Small tables with named rows and columns. After each table, cells are looked up by row and column.

Table fidar
	dutugan	dagul	tekilop	koduzit	givazof
luzupi	88	121	92	199	111
sil	113	121	103	190	125
dimivon	96	136	69	248	124
varafa	83	131	77	199	100
pulok	123	114	103	159	109
lon	106	139	90	182	109
fakik	87	130	105	183	89
vopepa	98	135	122	172	89
lam	89	140	76	224	108
rotoba	113	123	59	208	143
dos	122	117	87	170	124

What is the dagul of luzupi in fidar? 121
What is the dutugan of pulok in fidar? 123
What is the givazof of rotoba in fidar? 143
What is the dagul of lam in fidar? 140
What is the dagul of varafa in fidar? 131
What is the koduzit of lam in fidar? 224

Table torebol
fields: guso, vavefof
sikol: [173, 232]
ven: [225, 155]
neleb: [226, 249]
tos: [210, 224]
mube: [80, 27]
zoru: [230, 237]

What is the guso of zoru in torebol? 230
What is the vavefof of mube in torebol? 27
What is the guso of ven in torebol? 225
What is the guso of neleb in torebol? 226
What is the vavefof of neleb in torebol? 249
What is the guso of mube in torebol? 80
What is the guso of sikol in torebol? 173

Table duv
         rof  razi  modida  nid  noro  suko  fetok  logozos  taz
lub       32   -26     -30   43    46    40     44        6   15
refinak    8    47      43  -54    50   -14    -24      -17   15
gop       28    40     -17   34     7    46     20      -52    8
lis       50    46     -24   52   -51    18    -28       31    8
besof     14   -38      12   43     5     5     39      -10   54
mido     -51    39      34   49    -6    31    -20      -15    6

taz of lub = 15
razi of lub = -26
noro of lis = -51
logozos of refinak = -17
nid of besof = 43
razi of gop = 40
noro of lub = 46
nid of gop = 34
logozos of mido = -15
suko of besof = 5
fetok of besof = 39
nid of mido = 49

gafeta:
fields: moz, verol, fetif, kunab, vuze, pob, vos, zak, lakuda, sifimir
paz: [46.1, 51.7, 48.9, 62.8, 48.2, 45.9, 62.7, 36.4, 45.1, 52.2]
lig: [63.1, 52.6, 56.4, 32.9, 56.0, 61.0, 31.7, 76.5, 62.9, 46.5]
tiseru: [55.5, 52.6, 54.1, 44.0, 51.0, 56.6, 43.9, 60.0, 55.3, 49.9]
gitaka: [49.4, 50.4, 50.4, 56.8, 49.7, 48.8, 58.0, 43.3, 48.9, 51.7]
mekif: [60.1, 51.4, 56.5, 36.0, 53.6, 58.4, 35.6, 72.8, 60.9, 46.9]
lavade: [71.7, 50.9, 59.6, 15.5, 58.0, 66.4, 15.2, 99.3, 69.4, 40.9]
tumugi: [44.8, 51.6, 49.0, 63.6, 49.5, 45.1, 59.6, 35.4, 45.8, 53.9]
zoragak: [61.7, 50.1, 55.3, 33.9, 54.7, 61.0, 33.6, 74.6, 60.7, 46.8]
tuk: [51.1, 51.7, 52.2, 53.3, 51.5, 52.0, 52.3, 49.4, 53.6, 51.8]
mesapo: [47.0, 51.8, 49.5, 61.4, 51.0, 48.4, 59.6, 40.2, 47.0, 54.2]
feli: [55.9, 51.8, 53.2, 41.9, 52.6, 56.9, 41.0, 64.1, 57.4, 48.0]

What is the verol of feli in gafeta? 51.8
What is the lakuda of zoragak in gafeta? 60.7
What is the lakuda of lavade in gafeta? 69.4
What is the verol of zoragak in gafeta? 50.1
What is the moz of zoragak in gafeta? 61.7
What is the zak of paz in gafeta? 36.4
What is the verol of lig in gafeta? 52.6

